These are the activations of a small network on made-up records, seen along a few directions, one row for each record.
After each row come some of the record's fields: FEVIP, VED, LUZI, ZADIR.
A field that a record lacks is left out.
The largest differences between rows may come from other fields.
In the rows, zero is written as 500.
Random noise pushes rows far along 2 fixed directions. That doesn't count. These rows show it; they differ only by the noise:
[474 458 607 660 464 476 521 450 405 462 457 593 580 562 507 615 443 470
 609 473 427]
[470 431 636 676 466 485 508 397 378 440 407 609 585 566 519 590 487 474
 623 459 491]
[470 421 644 694 468 479 507 390 373 437 397 615 584 580 511 593 488 476
 625 458 493]
[473 431 633 693 468 473 512 413 385 448 417 610 581 583 503 606 467 475
 620 464 462]

[519 604 532 320 448 594 556 602 528 395 682 465 607 406 661 477 475 422
 466 593 567]
<FEVIP:vomik VED:samun LUZI:bibu>
[446 600 612 394 403 374 447 524 611 576 578 351 514 580 512 529 243 527
 494 488 288]
<FEVIP:vomik VED:samun LUZI:bibu ZADIR:pibil>
[465 530 602 451 487 445 525 446 531 553 546 430 585 551 603 454 307 565
 517 532 481]
<FEVIP:vomik VED:samun LUZI:bibu ZADIR:pibil>
[501 550 409 536 401 359 533 655 377 568 582 569 561 358 539 537 413 553
 477 519 347]
<FEVIP:vomik VED:samun ZADIR:nedof>
[528 483 483 600 580 497 627 578 562 425 583 512 480 551 459 517 536 498
 490 635 453]
<FEVIP:vomik VED:tuvo LUZI:bibu>
[500 491 505 511 549 470 433 497 555 359 481 506 475 641 420 517 376 465
 494 507 434]
<FEVIP:kopu VED:samun LUZI:gam>
[508 453 668 552 570 614 620 399 298 308 327 717 663 524 702 460 711 561
 651 514 765]
<FEVIP:kopu VED:samun LUZI:bibu ZADIR:nedof>
[480 665 415 435 463 475 592 733 650 539 762 440 611 463 542 601 269 456
 440 639 307]
<FEVIP:kopu VED:samun LUZI:bibu>
[493 595 610 687 498 326 590 578 457 552 546 600 616 665 490 640 304 565
 506 559 307]
<FEVIP:kopu VED:samun LUZI:bibu ZADIR:nedof>
[481 586 459 281 537 668 516 491 544 446 477 468 466 295 503 352 741 464
 479 508 659]
<FEVIP:kopu VED:tuvo LUZI:bibu>
[488 493 503 477 432 341 486 477 487 652 553 518 498 505 489 555 404 532
 469 488 408]
<FEVIP:vomik VED:samun LUZI:bibu ZADIR:nedof>
[506 615 386 346 488 490 535 661 528 633 629 421 464 333 453 587 466 460
 398 533 310]
<FEVIP:kopu VED:tuvo LUZI:bibu ZADIR:nedof>
[532 576 395 372 581 729 574 644 532 433 579 510 508 442 480 436 624 482
 513 639 610]
<FEVIP:kopu VED:samun LUZI:bibu>
[476 558 405 311 484 506 464 716 673 605 742 353 502 461 499 595 356 382
 449 591 279]
<FEVIP:vomik VED:samun LUZI:bibu>
[586 545 441 570 545 465 431 636 645 547 602 403 434 660 266 585 310 498
 481 522 259]
<FEVIP:kopu VED:samun LUZI:gam>
[535 500 458 502 592 583 446 510 559 498 578 469 465 507 571 537 523 492
 478 457 488]
<FEVIP:vomik VED:tuvo LUZI:gam>
[444 533 532 402 511 496 517 615 569 446 591 437 441 568 488 611 296 436
 613 516 388]
<FEVIP:vomik VED:samun LUZI:bibu ZADIR:nedof>
[364 491 500 411 454 488 392 235 441 391 374 337 502 469 539 417 485 504
 471 406 699]
<FEVIP:kopu VED:samun LUZI:gam ZADIR:nedof>
[547 380 538 582 520 508 582 512 429 426 407 642 552 628 483 514 638 491
 506 492 547]
<FEVIP:vomik VED:samun LUZI:bibu>
[519 568 631 413 428 467 502 593 501 484 607 395 575 474 648 616 348 479
 578 541 443]
<FEVIP:vomik VED:samun LUZI:bibu ZADIR:nedof>
[552 454 534 559 509 503 542 580 466 470 432 574 504 576 429 598 528 553
 567 538 502]
<FEVIP:kopu VED:samun LUZI:bibu ZADIR:nedof>
[451 454 457 546 483 613 473 405 579 448 446 455 557 425 547 464 565 450
 605 495 690]
<FEVIP:kopu VED:samun LUZI:gam>
[623 621 288 484 463 468 602 682 453 606 576 698 522 389 445 535 556 432
 530 484 408]
<FEVIP:kopu VED:samun LUZI:bibu ZADIR:nedof>
[556 459 452 675 519 460 513 463 499 465 431 633 573 556 458 532 480 492
 511 471 471]
<FEVIP:kopu VED:samun LUZI:gam>
[506 514 571 531 566 592 554 494 479 446 383 540 472 474 446 456 650 480
 477 541 596]
<FEVIP:kopu VED:tuvo LUZI:bibu>
[545 524 444 460 520 562 515 543 538 559 498 498 500 522 473 462 567 483
 480 552 553]
<FEVIP:kopu VED:samun LUZI:bibu>
[466 545 313 434 600 481 514 655 607 442 603 432 336 618 273 506 385 389
 454 460 402]
<FEVIP:kopu VED:samun LUZI:bibu>
[473 570 508 280 441 519 503 526 585 541 484 389 554 437 617 438 480 509
 508 469 522]
<FEVIP:kopu VED:samun LUZI:bibu ZADIR:pibil>
[496 561 409 362 459 478 577 694 557 582 670 420 501 519 470 620 398 522
 505 557 299]
<FEVIP:kopu VED:samun LUZI:bibu ZADIR:nedof>
[493 369 653 758 547 481 511 414 422 489 411 689 446 742 377 603 544 563
 503 516 500]
<FEVIP:vomik VED:tuvo LUZI:bibu ZADIR:nedof>
[424 521 444 497 550 498 455 536 662 489 545 352 333 703 383 536 338 458
 441 488 413]
<FEVIP:kopu VED:tuvo LUZI:bibu ZADIR:pibil>
[568 441 492 496 511 568 563 514 512 491 381 491 465 420 431 482 635 494
 464 481 621]
<FEVIP:kopu VED:tuvo LUZI:bibu>
[528 542 441 315 455 505 550 586 555 482 558 516 575 398 562 483 525 502
 437 515 534]
<FEVIP:kopu VED:samun LUZI:bibu>
[534 388 522 766 516 387 438 410 478 529 439 554 472 678 306 609 390 568
 502 532 391]
<FEVIP:vomik VED:samun LUZI:gam ZADIR:nedof>
[474 383 538 558 445 670 364 274 518 411 293 414 499 527 481 383 654 417
 522 512 723]
<FEVIP:kopu VED:samun LUZI:gam ZADIR:pibil>
[531 289 702 882 520 293 464 419 506 496 300 602 448 873 342 638 435 595
 547 437 494]
<FEVIP:kopu VED:tuvo LUZI:bibu>
[480 482 513 318 516 711 393 332 514 434 477 437 443 414 611 360 711 477
 467 412 740]
<FEVIP:vomik VED:tuvo LUZI:gam>
[407 417 670 655 460 277 353 334 496 540 457 378 455 698 417 622 162 456
 540 467 386]
<FEVIP:vomik VED:samun LUZI:gam ZADIR:nedof>

Which values does each new row have?
[461 554 487 463 455 476 571 482 501 598 578 448 478 402 489 552 401 511
 465 480 302]
<FEVIP:vomik VED:tuvo LUZI:gam ZADIR:nedof>
[572 618 415 241 527 614 446 617 628 487 722 402 439 333 637 505 444 479
 446 520 455]
<FEVIP:vomik VED:tuvo LUZI:gam>
[436 492 437 574 486 519 494 419 509 528 512 507 460 475 469 535 533 561
 471 487 502]
<FEVIP:kopu VED:tuvo LUZI:gam ZADIR:nedof>
[598 541 378 589 491 376 595 742 568 588 661 623 503 571 297 612 350 487
 428 512 267]
<FEVIP:kopu VED:samun LUZI:bibu>
[550 595 333 207 500 699 615 803 564 453 731 535 593 289 622 525 610 336
 453 581 484]
<FEVIP:vomik VED:samun LUZI:bibu>
[546 475 490 509 614 526 597 534 515 482 510 553 477 465 486 472 633 445
 481 536 488]
<FEVIP:vomik VED:tuvo LUZI:bibu>
[544 437 516 665 532 438 523 563 566 544 507 546 449 737 317 561 403 537
 509 567 396]
<FEVIP:kopu VED:samun LUZI:bibu>
[473 502 514 541 570 457 564 536 481 521 558 556 564 588 501 553 485 548
 544 575 450]
<FEVIP:kopu VED:samun LUZI:bibu ZADIR:nedof>
[445 585 452 317 529 606 519 591 640 451 626 325 405 521 528 503 362 491
 442 493 494]
<FEVIP:kopu VED:tuvo LUZI:bibu ZADIR:pibil>
[494 429 418 733 528 354 480 506 629 465 506 425 426 761 276 604 258 495
 417 518 279]
<FEVIP:kopu VED:samun LUZI:gam>
[541 408 546 681 500 400 531 590 604 523 475 517 433 759 386 669 394 564
 504 493 390]
<FEVIP:kopu VED:tuvo LUZI:bibu>
[538 625 309 412 572 590 651 799 651 534 786 496 494 508 435 581 384 507
 496 655 318]
<FEVIP:kopu VED:samun LUZI:bibu>
[606 435 526 687 574 494 471 476 417 413 438 623 507 659 415 496 568 441
 504 468 446]
<FEVIP:vomik VED:samun LUZI:gam>
[583 687 493 232 386 543 554 548 417 478 668 427 645 292 829 506 447 432
 525 487 469]
<FEVIP:vomik VED:samun LUZI:gam ZADIR:nedof>
[545 523 438 528 510 390 536 607 471 679 684 527 475 508 387 596 354 503
 475 448 338]
<FEVIP:vomik VED:samun LUZI:bibu ZADIR:nedof>
[496 562 424 352 409 545 486 406 502 599 580 446 477 362 672 493 495 507
 452 486 532]
<FEVIP:vomik VED:tuvo LUZI:gam ZADIR:nedof>
[554 487 357 549 559 559 519 521 541 473 506 579 502 495 413 480 592 460
 457 517 445]
<FEVIP:kopu VED:samun LUZI:gam>
[517 494 379 464 559 590 529 496 579 506 551 462 412 395 430 443 577 444
 441 529 402]
<FEVIP:vomik VED:tuvo LUZI:gam>
[560 353 472 829 579 420 549 590 542 543 373 648 359 703 116 602 564 481
 435 542 335]
<FEVIP:kopu VED:tuvo LUZI:bibu>
